These are the activations of a small neural network, seen along a few directions. Each row is one input.
In each table, some parts of the input vary, and every possible input appears once, in random order.
Descriptions start from the smaller parts, as in this example, which fits no table here: one of 6 places along a line, together with either a single point or one of 11 places around a ring or (one of 2 separate values, together with one of 8 places around a ring).
Shared parts are said once, and a part with two or three values counts as separate values.
(in the rows, 128 means zero)

Other details of the inputs vary at random and push rows far along two fixed directions, the same in every table; ignore that.

A family of inputs:
row 1: [ 86 119 128 129 146  94 154 120 121  74 150 155 107]
row 2: [138 153  91 123 116 147  83 152 142 148  97  86 135]
row 3: [106 129 102 119  83 170 108 154 154 168 131  43  98]
row 4: [116 133 109 130  96 156  96 146 148 148 113  52  93]
row 5: [103 142  85 101  88 158  92 146 155 116 129  31  94]
row 6: [128 123 143 140  88 171 109 142 132 191 122  51 100]
row 7: [ 64 102 131 124 126 104 173 120 132  82 174 130  78]
row 8: [187 168 122 143 144 136  63 136 118 164  57 128 158]
row 9: [ 91 117 119 118 143  99 163 126 123  92 159 164 119]
row 10: [105 134  88 106  90 164  93 142 154 125 130  31  96]
row 11: [108 119 144 129 156  88 160 114 115  93 146 182 114]
row 12: [204 166 125 133 143 142  55 125 107 169  67 144 184]
row 13: [ 92 121 115 117 150  91 162 128 120  80 156 168 124]
row 14: [206 173 121 140 158 131  66 137 106 179  54 166 197]
row 15: [198 170 113 159 125 141  89 144 165 104  43 124 181]
row 16: [109  98 169 142 141 115 168 111 106 137 158 163 112]
row 17: [ 90  80 162 118 117 127 182 108 119 133 200 130  94]
row 18: [170 125 174 145 185  94 154 109  79 156 123 244 189]
row 19: [159 140 142 122 190  79 131  97  91  90 119 237 175]
row 20: [165 127 168 151 191  84 140 102  84 125 110 239 168]
row 21: [112 125 121 123  78 176 114 153 147 191 136  43 101]
row 22: [116 104 148 118 149 110 161 104 112 112 166 168 123]
row 23: [ 77  73 169 116  97 140 189 113 124 146 214 100  79]
row 24: [190 169 109 122 142 139  57 130 120 149  69 124 169]
row 25: [ 79  88 131 123  81 138 211 118 179  56 188 102  91]
row 26: [ 99 109 132 122 142 105 167 122 121 114 161 167 119]
row 27: [159 150  96 142  93 157 116 157 183 111  83  85 158]
Each input here is: one of 3 separate values, together with either a single point or one of 8 places along a line.
Question: The inputs of row 22 and row 8 match in every part but the choice among 3 separate values. If row 12 is changed in the same way as row 22 into row 8, which row does it become?
Answer: row 20
Question: List by row number the other rows that have the choice among 3 separate values in common with row 3.
Answer: row 2, row 9, row 13, row 14, row 18, row 21, row 26, row 27
Question: Which other rows does row 24 become when the choice among 3 separate values takes its other values? List them by row number.
Answer: row 4, row 26

A family of inputs:
row 28: [199 153 144 146 127 155  83 131 118 190  75 134 179]
row 29: [177 164 116 139 143 132  71 134 118 148  67 131 161]
row 30: [ 57  82 144 117 107 126 186 122 129 119 201 107  69]
row 31: [187 171 117 130 140 144  56 140 109 185  67 121 173]
row 32: [115 134 106 116  79 177  89 152 146 178 126  23  96]
row 33: [167 152 111 125 147 120 112 127 132 106  95 158 171]
row 34: [185 159 120 122 141 140  69 132 109 177  85 137 172]
row 35: [ 68 102 122 124  98 127 174 134 158  88 173  93  77]
row 36: [100 127  99 115  83 158 129 147 168 115 139  49  99]
row 37: [107 127 108 118  82 168 104 146 149 155 135  35  93]
row 38: [170 161 118 136 144 123  90 131 123 125  78 142 163]
row 39: [156 154 110 141 147 113 109 134 134 101  84 160 162]
row 40: [ 45  73 151 122 116 113 201 116 131 103 208 125  58]
row 41: [185 170 116 137 142 141  56 141 111 178  61 120 164]
row 42: [ 68 101 113 118  97 131 178 135 162  84 175  94  88]
row 43: [129 119 157 130 169  93 153 111  89 133 145 205 145]
row 44: [192 176 103 131 136 142  60 138 131 142  58 117 178]
row 45: [184 173 110 142 140 137  56 140 127 149  51 119 161]
row 46: [ 57  79 136 108 108 116 211 115 148  75 212 124  78]
row 47: [182 163 114 130 142 137  71 131 119 147  75 131 172]
row 48: [131 126 128 128 162  93 163 115 125  74 132 204 161]
row 49: [117 109 165 135 179  81 170 106  89 125 153 222 133]
row 50: [ 73 100 124 113  98 133 175 128 154  93 181  91  85]
row 51: [141 136 135 138 158  96 139 119 119  92 115 187 149]
row 52: [177 153 117 125 146 131  87 124 118 140  90 145 169]
row 53: [136  96 188 149 161  96 188 103  95 133 156 222 148]
row 54: [ 81 110 118 117  93 140 158 135 157 102 165  76  86]
row 55: [138 115 146 123 166  99 151 103 101 111 148 204 152]
row 56: [160 155 116 137 147 115 109 131 129 105  88 157 163]
row 57: [136  96 187 146 159  99 187 101  96 133 159 223 151]
row 58: [ 89 112 119 117  90 152 136 136 147 132 158  61  86]
row 59: [ 54  90 123 127 104 117 190 131 160  75 184 111  72]
row 60: [ 86 110 125 118  93 152 136 139 136 154 162  63  81]
row 61: [118 116 145 140 170  76 173 110 118  68 140 221 140]
row 62: [134 117 149 127 167  97 152 105 100 110 145 203 151]
row 63: [183 166 112 130 141 136  73 132 124 140  73 130 173]
row 64: [202 152 141 142 125 157  83 128 120 191  78 137 179]
row 65: [118 108 161 137 178  82 168 103  93 109 150 221 133]
row 66: [112 123 107 110  82 173 103 142 148 163 143  39  96]
row 67: [129 123 146 139 167  87 153 111 113  90 128 203 140]
row 68: [129 112 147 123 168  85 175 100 110  80 155 218 151]
row 69: [121 115 153 136 170  78 172 105 107  80 145 218 140]
row 70: [110 134 108 124  84 173  89 154 148 180 119  24  84]
row 71: [122 113 154 133 171  81 172 103 102  86 149 218 143]
row 72: [133 125 144 131 164  91 156 109 111  89 136 201 151]
row 73: [185 171 112 139 140 141  56 139 117 163  57 119 164]
row 74: [135  96 188 152 164  95 188 104  96 133 154 221 144]
row 75: [ 71  90 135 112 101 138 167 124 135 128 193  93  80]
row 76: [ 64  78 142 106 105 131 184 118 130 127 212 111  76]
row 77: [116 134 107 111  78 178  89 152 145 186 131  25  99]
row 78: [105 128 109 121  82 167 104 147 148 156 132  34  89]
row 79: [ 76 108 120 126  95 135 153 137 159 103 158  78  74]
row 80: [ 45  74 156 117 116 114 205 119 121 125 217 125  61]
row 81: [195 151 146 158 137 147  82 138 119 191  65 128 165]
row 82: [112 134 105 123  80 173  90 153 148 171 120  23  88]
row 83: [184 171 111 141 141 139  55 139 123 156  52 119 161]
row 84: [170 156 122 136 146 126  87 129 114 139  82 143 161]
row 85: [151 146 122 133 152 108 126 125 127  96 104 171 163]
row 86: [108 125 111 112  83 171 103 146 144 170 142  37  95]
row 87: [115 134 104 118  79 177  89 151 148 171 124  23  96]
row 88: [185 180  91 140 133 138  65 148 142 126  49 119 178]
row 89: [105 120 107 111  85 161 123 138 157 134 148  49  95]
row 90: [120 142  78 112  74 175 102 157 178 128 113  27 111]
row 91: [ 70 101 126 120  98 129 174 131 153  93 177  91  78]
row 92: [152 141 132 132 155 110 121 118 113 114 110 170 158]
row 93: [121 113 155 136 172  79 171 103 102  87 146 219 139]
Question: Describe the family of inputs behind these rows.
Answer: one of 6 places along a line, together with either a single point or one of 10 places along a line
Question: The inputs of row 79 and row 50 match in every part but the place on the line of 6. If row 40 is changed in the same way as row 79 into row 50, which row does it become?
Answer: row 62
Question: The inputs of row 34 and row 43 match in every part but the place on the line of 6. If row 46 is changed in the same way as row 34 into row 43, which row does it become?
Answer: row 91
Question: List by row number the other rows that have the place on the line of 6 in common with row 42.
Answer: row 31, row 32, row 37, row 54, row 57, row 58, row 72, row 85, row 87, row 92
Question: Which other rows does row 90 become when the place on the line of 6 takes its other values? List them by row number.
Answer: row 39, row 42, row 48, row 59, row 88
Question: List by row number the other rows that have the place on the line of 6 in common with row 69.
Answer: row 29, row 35, row 39, row 41, row 51, row 73, row 74, row 80, row 82, row 93

A family of inputs:
row 94: [122 114 125 114 149 103 162 110 119  89 158 193 150]
row 95: [124 135 119 113  66 188  97 152 143 195 137   6 108]
row 96: [147 147 103 138  94 164  91 150 163 139  89  60 129]
row 97: [ 56  81 145 127  99 134 188 138 140 151 194 103  63]
row 98: [192 163 130 155 154 130  76 143 110 187  54 165 178]
row 99: [142 127 145 130 181  80 159 105 103  88 131 229 162]
row 100: [136 156  96 120 107 155  77 147 141 148  97  59 121]
row 101: [145 124 147 134 177  83 162 106 110  85 129 229 165]
row 102: [125 117 136 123 152  99 166 111 124  89 149 191 143]
row 103: [189 175 102 127 162 124  61 131 107 138  61 153 187]
row 104: [129 132 130 134  58 195 107 152 151 190 122   7 106]
row 105: [138 155 105 130 104 153  79 150 144 147  90  59 116]
row 106: [ 85  89 155 146 123 118 185 128 126 145 167 152  95]
row 107: [176 163 113 148 130 141  77 142 136 138  62 111 159]
row 108: [122 116 143 130 157  95 166 113 119  90 143 189 137]
row 109: [186 176 104 128 163 122  59 131 104 140  60 152 184]
row 110: [174 169  99 125 135 140  71 139 129 141  74 113 162]
row 111: [181 178 108 131 164 118  53 131  98 143  59 152 179]
row 112: [ 59  91 120 106  95 135 182 127 152 100 198  86  72]
row 113: [196 173 117 146 156 124  71 135 121 134  50 152 183]
row 114: [141 123 133 120 177  86 157 103 101  86 141 231 172]
row 115: [138 153 110 145 100 153  79 151 144 145  85  59 114]
row 116: [ 77  69 160 129  94 144 175 109 135 140 194  97  60]
row 117: [107 132 101 121  78 180  90 167 152 204 125  22  88]
row 118: [ 87 103 142 132 127 111 174 122 132  95 163 135  96]
row 119: [149 118 150 144 167  89 168 105 122  80 129 233 173]
row 120: [ 72  82 166 124  86 147 198 124 132 140 203  87  81]
row 121: [158 133 128 132  98 173  74 131 135 187 100  65 113]
row 122: [169 171 108 132 138 133  66 140 123 144  68 112 152]
row 123: [ 51  95 127 111 103 126 172 127 138 105 192  87  63]
row 124: [ 99  85 157 114 133 123 158 101 110 140 189 146  93]
row 125: [124 113 147 143 153  98 169 114 123  88 138 188 138]
row 126: [130 128 142 126 189  75 146 103  85  93 135 228 158]
row 127: [208 168 147 140 147 138  81 129  99 179  69 150 197]
row 128: [123 117 138 124 155  97 165 112 120  90 148 190 140]
row 129: [ 65  84 131 126  85 140 191 129 167  93 189  87  75]
row 130: [126 113 143 133 149 101 170 113 130  87 144 190 144]
row 131: [171 169 101 126 137 138  69 139 126 143  73 112 159]
row 132: [139 151  86 112 101 163  80 147 146 144 104  61 132]
row 133: [142 123 156 151 179  78 160 107 102  86 122 228 157]
row 134: [ 74  72 157 116  99 141 171 110 132 143 200  97  59]
row 135: [116 138  96 126  70 179  96 158 174 146 111  11  93]
row 136: [150 134 116 114 107 172  62 131 124 190 116  64 120]
row 137: [142 126 151 137 182  78 159 106 102  87 127 229 159]
row 138: [141 155  98 122 104 157  82 149 148 146  94  59 122]
row 139: [188 179 120 144 159 117  62 135 109 139  51 152 173]
row 140: [131 158 100 122 107 150  71 148 135 151  96  59 115]
row 141: [ 61  90 118 104  91 136 183 127 157  98 200  88  75]
row 142: [153 107 174 130 185  88 148  86  82 130 147 238 151]
row 143: [140 124 158 152 180  76 158 107  99  87 121 228 154]
row 144: [ 82  93 149 128 131 115 179 129 120 148 177 152  95]
row 145: [191 175 101 126 160 126  64 131 110 137  62 154 190]
row 146: [202 174 105 130 147 130  73 132 131 132  61 159 196]
row 147: [165 157 111 132 141 145  67 150 112 196  83 124 160]
row 148: [149 147  99 128  89 167  92 149 169 138  95  64 135]
row 149: [131 110 175 127 152 104 176 106  93 134 166 190 150]
row 150: [105 146  97 120  77 167  82 157 155 154 113  10  82]
row 151: [ 84 105 145 135 128 107 168 123 126  98 162 137  91]
row 152: [ 65  80 153 105  93 142 188 123 120 144 219  85  87]
row 153: [ 63  88 126 113  88 137 188 129 163  96 193  88  74]
row 154: [ 63  87 131 121  90 136 188 130 161  96 189  86  71]
row 155: [140 154 103 129 103 155  82 150 147 146  91  58 118]
row 156: [ 62  89 117 103  86 139 185 127 160  97 202  90  78]
row 157: [117 120 143 128 162  90 159 112 109  94 144 188 132]
row 158: [ 86 104 144 133 127 109 171 123 129  97 162 136  93]
row 159: [148 122 145 131 170  87 165 105 118  82 133 234 172]
Question: Describe the family of inputs behind these rows.
Answer: one of 6 places along a line, together with either one of 3 separate values or one of 8 places along a line
Question: The inputs of row 112 and row 101 match in every part but the place on the line of 6. If row 117 is changed in the same way as row 112 into row 101, which row does it become?
Answer: row 97
Question: Which other rows does row 149 become when the choice among 3 separate values takes its other values? List them by row number.
Answer: row 142, row 144
Question: Which other rows does row 128 become when the place on the line of 8 takes its other values? List them by row number.
Answer: row 99, row 102, row 122, row 138, row 146, row 150, row 157
Question: List by row number the other rows that have the place on the line of 6 in common with row 151.
Answer: row 98, row 113, row 118, row 120, row 121, row 130, row 135, row 148, row 154, row 158

A family of inputs:
row 160: [141 136 144 141 158 108 131 125 110 131 111 174 150]
row 161: [132 129 149 143 155 107 137 122 111 126 118 167 135]
row 162: [141 139 136 139 158 101 125 127 107 128 112 177 143]
row 163: [109  99 157 120 116 140 143 113 110 164 170 113 100]
row 164: [125 105 158 120 133 130 143 110 101 163 163 145 123]
row 165: [126 106 157 120 133 131 142 111 101 163 162 144 124]
row 166: [110 109 131 125 105 138 165 131 153 122 154 119 116]
row 167: [102 118 114 108 113 131 154 127 140 102 158 112 116]
row 168: [136 145 106 122 124 138  85 133 136 124 105  85 117]
row 169: [152 128 140 145 151 114 138 123 116 126 112 178 159]
row 170: [179 162 111 150 109 164  60 150 141 166  56  71 145]
row 171: [155 121 162 129 153 121 120 106  89 164 132 170 147]
row 172: [105 105 142 142 113 132 155 127 136 121 145 112  99]
row 173: [123 119 130 124 124 123 155 124 138 102 149 146 141]
row 174: [140 148 109 123 114 143  96 130 139 117 103  84 123]
row 175: [107 113 128 123 106 134 155 128 148 104 156 111 117]
row 176: [126 147  98 121 118 142  90 142 134 142 107  95 125]
row 177: [107 113 129 123 106 133 155 127 147 103 156 112 117]
row 178: [127 115 139 133 124 125 158 123 142 116 139 148 130]
row 179: [188 161 142 148 196  80 104 119  85 128  73 237 192]
row 180: [ 97 115 114 110 123 125 141 127 137 107 158 110 104]
row 181: [ 94 115 135 133 120 120 145 133 128 126 148 113  89]
row 182: [126 146 102 124 120 140  88 140 132 139 104  93 120]
row 183: [ 87 116 119 120 122 123 138 128 130 115 152 116  96]
row 184: [124 119 141 135 126 119 146 117 134  94 138 139 126]
row 185: [140 148 101 116 111 147 101 136 142 124 108  87 134]
row 186: [112 120 136 128 135 120 155 133 124 135 144 147 131]
row 187: [136 146  94 111 119 145  92 142 141 134 113  88 132]
row 188: [149 139 118 133 103 154 112 140 155 143 104  94 134]
row 189: [135 145 106 122 124 138  86 133 136 124 105  85 117]
row 190: [146 138 121 120 165 103 119 118 113 105 118 176 154]
row 191: [102 118 118 112 114 129 151 124 139 100 155 110 111]
row 192: [166 145 127 141 122 141 106 133 143 137  89 123 148]
row 193: [143 137 137 134 158 110 136 129 112 137 117 180 162]
row 194: [126 107 154 117 132 132 144 113 103 166 165 146 129]
row 195: [102 118 121 115 115 128 149 121 137  96 152 108 105]
row 196: [152 128 143 148 151 113 136 121 115 123 110 176 154]
row 197: [150 141 131 129 157 105 124 110 113  93 109 170 150]
row 198: [ 88 116 115 116 121 125 141 130 131 118 155 117 101]
row 199: [ 88 117 111 113 119 127 143 133 133 121 157 118 106]
row 200: [140 148 105 119 113 145  98 133 140 121 105  86 129]
row 201: [124 119 137 131 125 120 149 120 136  97 142 141 131]
row 202: [154 135 138 137 147 111 131 116 123  99 114 173 161]
row 203: [149 139 122 137 104 152 110 138 154 140 101  93 129]
row 204: [107 113 125 120 105 135 158 130 149 106 159 114 123]
row 205: [107 112 136 131 109 130 150 122 145  97 150 109 107]
row 206: [ 94 116 127 125 118 123 150 138 131 132 154 117 100]
row 207: [105 105 138 138 112 134 157 130 138 124 148 113 105]
row 208: [121 112 134 135 128 126 159 130 130 127 143 147 134]
row 209: [ 88 116 123 124 123 122 135 126 128 112 148 113  90]
row 210: [110 109 132 126 105 138 165 131 153 122 154 119 116]
row 211: [127 147  95 117 117 144  92 145 135 145 109  96 131]
row 212: [111 120 140 132 137 118 153 130 123 132 141 146 126]
row 213: [ 95 113 139 131 119 128 153 133 132 132 150 113 101]
row 214: [ 94 116 124 122 117 125 153 140 132 135 157 118 105]
row 215: [170 171 112 143 117 158  54 153 135 174  55  71 143]
row 216: [141 149  97 112 110 149 103 139 143 127 111  88 139]
row 217: [143 135 117 139 108 153 110 144 142 151 105  92 133]
row 218: [126 146 106 128 121 138  85 137 131 135 101  92 114]
row 219: [150 153 123 141 136 125  90 140 120 147  88 122 133]
row 220: [121 112 135 135 128 126 160 129 130 126 143 148 134]
row 221: [128 115 147 140 126 122 152 118 139 110 132 143 119]
row 222: [125 105 165 127 135 127 137 106  98 157 156 140 113]
row 223: [165 138 137 121 130 149  93 125 105 190 117 125 154]
row 224: [133 147 107 126 114 142 102 152 135 159 109  95 129]
row 225: [142 139 133 135 158 101 128 129 107 131 114 181 150]
row 226: [145 138 125 124 165 101 116 115 112 102 115 173 149]
row 227: [141 136 140 137 156 110 134 128 112 135 115 173 154]
row 228: [149 138 127 141 106 150 107 135 152 137  98  92 123]
row 229: [156 121 166 132 155 118 118 103  86 160 129 170 142]
row 230: [114 122 123 118 143 112 134 119 125 100 143 140 118]
row 231: [146 139 117 117 164 105 121 121 114 108 121 178 160]
Question: Describe the family of inputs behind these rows.
Answer: one of 2 separate values, together with one of 4 places along a line, together with either a single point or one of 8 places around a ring
Question: Which other rows does row 223 become when the choice among 2 separate values takes its other values? List them by row number.
Answer: row 194
